These are the activations of a small neural network, seen along a few directions. Each row is one input.
In each table, some parts of the input vary, and every possible input appears once, in random order.
Descriptions start from the smaller parts, as in this example, which fits no table here: one of 4 places along a line, together with either a single point or (one of 2 separate values, together with one of 5 places around a ring) or one of 11 places along a line.
Shared parts are said once, and a part with two or three values counts as separate values.
In the rows, zero is written as 128.

Other details of the inputs shift rows strongly along two fixed directions, in all tables alike. That doesn't count.

Table:
row 1: [193 180 183 184  54 131  96 146 127  60 122]
row 2: [135 129 179 200  62 155 110 154  74  72 114]
row 3: [130 103 129 132 205 156  90 204 117 117 179]
row 4: [105 135  87  81 154 105 174  71 145 184 111]
row 5: [ 63  83  99  98 114  84 175  61 166 204 104]
row 6: [137 159 136 108  94  99 159  71 156 148 104]
row 7: [131 132 108 115  85  99 146 114 142 128  66]
row 8: [101 118  86  81 150  96 172  86 145 184  93]
row 9: [187 144 195 184  55 122 109 180 129  61  88]
row 10: [ 56  66 100 118 241 182  93 151  85 147 206]
row 11: [155 165 132 139 108 133 115 119 129 116 135]
row 12: [134 169 116 107  85 103 149  63 149 144 103]
row 13: [170 134 164 170  76 121  97 186 128  58  97]
row 14: [122 121 122 112 230 163  91 171 129 137 219]
row 15: [129 122 161 172  43 134 141 125  91 100 100]
row 16: [105  89  96 105 228 148  84 198 126 118 187]
row 17: [147 107 180 194  54 166 102 154  94  74 107]
row 18: [127 127  99 114 110 101 147 119 136 135  76]
row 19: [106 132 108  82 147 100 161  79 154 162 122]
row 20: [146 163 132 119  93 114 154  85 145 151 102]
row 21: [129 149 116 103 100 105 168  77 146 157  88]
row 22: [182 164 155 181 123 158  82 177 110  78 161]
row 23: [127 101 134 129 204 153  89 204 122 112 182]
row 24: [118 147  98  91 150 113 164  73 145 184 124]
row 25: [ 85  56 113 129 214 181  99 180  88 130 217]
row 26: [106 133 103  82 146 108 161  81 151 168 120]
Description of these inputs: either a single point or one of 5 places around a ring or (one of 4 places along a line, together with one of 5 places along a line).
Question: A walk changes only the place on the line of 5. It starts at row 22 and steps to row 24. List the rest of the walk in order.
Answer: row 4, row 8, row 18
Question: Change only the place on the line of 4 in row 14. List by row number the other rows that result.
Answer: row 6, row 20, row 24

Table:
row 27: [118 102 155 136  44 109 177  97 116  99  58]
row 28: [ 77 104  58  48 227 111 161  87 167 218 170]
row 29: [176 152 167 153  66 109 132 133 153 117 103]
row 30: [172 152 132 151 126 154  90 179 119  85 138]
row 31: [163 135 149 153 157 148 117 181 134 123 157]
row 32: [145 138 124 135 215 166  88 195  94 103 182]
row 33: [ 80  93 102 123  91 113 153  71 125 177  65]
row 34: [108  88 140 161 119 138 110 193  83  90 158]
row 35: [148 165 144 124  93  95 178  87 141 156  67]
row 36: [112 144 134  99 119  89 149  79 169 155 117]
row 37: [159 147 121 139 171 155 100 181 113 102 156]
row 38: [108 159 107  88 117  97 147  66 156 137 101]
row 39: [104 115 142 154 190 201  97 136  78 128 238]
row 40: [157 164 127 122  57 101 133  90 150 107  82]
row 41: [ 13  59  38  69 218 110 149  79 123 211 165]
row 42: [163 134 158 146 124 126  96 160 147 105 155]
row 43: [129 105 164 147  38 131 147 107 114 114  41]
row 44: [172 148 142 154 133 149  81 182 122  79 151]
Question: What do these inputs look like to the network?
Answer: either a single point or one of 5 places around a ring or (one of 2 separate values, together with one of 6 places along a line)
Question: A walk changes only the place on the line of 6. It starts at row 35 and steps to row 31. List the rest of the walk in order.
Answer: row 28, row 29, row 42, row 36

Table:
row 45: [ 61 104  94  95 109 103 179  48 124 186 114]
row 46: [162 139 159 155 143 141 101 179 132 100 159]
row 47: [ 49  79  73  51 178 121 182  50 128 210 142]
row 48: [124 149 106  98 115 103 159  81 133 146  93]
row 49: [161 156 136 142  77 114 141 124 127 115  75]
row 50: [146 150 134 126  88  99 154 101 157 144  87]
row 51: [ 53  60  75 118 238 174  97 143  96 166 216]
row 52: [153 145 141 150 139 153  92 172 111  85 154]
row 53: [166 167 145 141  49 103 155 102 128 113  58]
row 54: [155 135 196 185  45 140 134 131  99  92  76]
row 55: [130 121 131 125 213 150  92 177 133 116 207]
row 56: [ 96 146  82  75 128 106 157  59 145 161 108]
row 57: [149 120 124 143 186 159  89 199 112 116 167]
row 58: [161 153 161 154 104 137  96 147 139  90 146]
row 59: [ 99  57 123 131 160 129  96 198 118  98 131]
row 60: [177 142 165 172 107 138 103 180 141 100 130]
row 61: [136 153 130 115  97 105 146  87 154 140 112]
Question: What do these inputs look like to the network?
Answer: either a single point or one of 4 places along a line or (one of 2 separate values, together with one of 6 places along a line)
Question: Change only the place on the line of 6 in row 55. List by row number the other rows that result.
Answer: row 46, row 50, row 58, row 60, row 61
Question: Change only the choice among 2 separate values in row 55. List by row number the other rows that result.
Answer: row 48
